These are the activations of a small neural network, seen along a few directions. Each row is one input.
In each table, some parts of the input vary, and every possible input appears once, in random order.
A made-up example of a description, with smaller parts first: one of 3 separate values, together with either a single point or one of 11 places along a line or (one of 5 places around a ring, together with one of 6 places along a line).
Shared parts are said once, and a part with two or three values counts as separate values.

Other details of the inputs vary at random and push rows far along two fixed directions, the same in every table; ignore that.

Rows:
r1:  33 -27 -39  12 -20 -23 -29 -10 -19  12   3
r2:  -8  49 -26  28 -14  58 -42 -16  33  64 -70
r3: -102   56   -3  -11   -3   53  -47  -42   59   49    2
r4: -12  22  46 -38  62  -6  34  30 -20 -15   6
r5: -17 -18  62 -28  25 -49 106  25 -24 -56  37
r6:  66 -53 -87  44 -76 -27 -87 -24  11  31 -10
r7: -26  85 -10  -6  23  65 -41 -14   6  53 -70
r8: -29  -5  42 -29  56 -15  90  52 -41 -27  33
r9: -39  16  56  -2  69  23  84  24 -13 -37  17
r10: -11  32 -27  27  10  64 -46  -4  32  37 -48
r11:  102 -117  -52   17 -122 -101  -42  -43    8  -45   49
r12:  62 -82  -4  -2 -65 -46  15 -24  -4 -42  46
r13:  11 -12  13  -2  25   5   9 -11 -14 -32  20
r14: -57  96  16 -26  52  36   3  16  -2  33 -62
r15:  -8 -21  47 -16  44 -12  75  22 -27 -77  52
r16:  15  10 -10  -1   8   2 -35  15  15  15 -20
r17:  44 -46  -2  14 -19 -29 -11   4  16  -3  11
r18: -23  30  41 -28  34   9  55  16 -21 -29   6
r19:  31 -62  17 -21 -36 -67  46   3 -11 -48  44
r20:   8  11 -58  47 -20  28 -55  -3  20  68 -52
r21:  -7  20  14 -13  28  14   1  31  13  17 -20
r22: -31  17 -36  34 -62  19 -81 -47 -18  32  26
Description of these inputs: either one of 2 separate values or (one of 4 places along a line, together with one of 5 separate values).
List by row number the other inputs of the same sort as r3.
Answer: r22
Start at r20 and move only the place on the line of 4, one step at a time. The first step leads to r8. Which rows follow, in order?
Answer: r6, r1

Rows:
r23:  57 -35 -38  25 -62 -11 -47 -39  40  -7 -21
r24:  -6  19 -25 -16 -47  -5 -39 -29  15  32 -16
r25: -38  76   9 -18   8  33  -4   5  -8  56 -51
r26:  12 -44 -47  34 -60  13 -83 -45  50  28  15
r27: -26  35 -35  23  -6  26 -69 -23   2  17  -9
r28: -38  47  20 -35  28  18  19   8 -19  38 -22
r29: -48  57  20 -35  12  16 -25 -13   9  28 -14
r30: -21  58  41 -15  78  35  43  54 -20  10 -37
r31:   44  -91   51  -23  -14  -75   70  -19   -3 -114   93
r32: -53  29  72 -24  74 -10 117  48 -75 -64  44
r33: -32 -21  48 -12  54   2  88  26 -24 -24  54
r34: -16  52   5   3  46  54   7   8  14  25 -62
r35:  19 -86  48   0 -15 -54  90  10 -28 -65  96
r36: -10  -5  62 -43  67 -20  58  36 -24 -56  45
r37:  94 -88 -40  17 -34 -37 -38  -8  -6  -6  13
r38:  32 -22 -64  46 -42   2 -68 -28 -16  23  -9
r39:  72 -82  17   5 -44 -55  43 -14  -7 -68  37
r40:  11   4 -68  40 -52  10 -75 -31   4  19 -19
r41: -60 108  22 -23  90  74   4  49   8  43 -73
r42: -49  46 -29  23   2  67 -36  -6  45  59 -41
r43:  55 -56 -68  27 -80 -82 -53  11  41  24 -23
What do these inputs look like to the network?
Answer: either a single point or (one of 4 places along a line, together with one of 5 separate values)
Start at r26 and move only the place on the line of 4, one step at a time. The first step leads to r42. Which rows follow, in order?
Answer: r35, r33
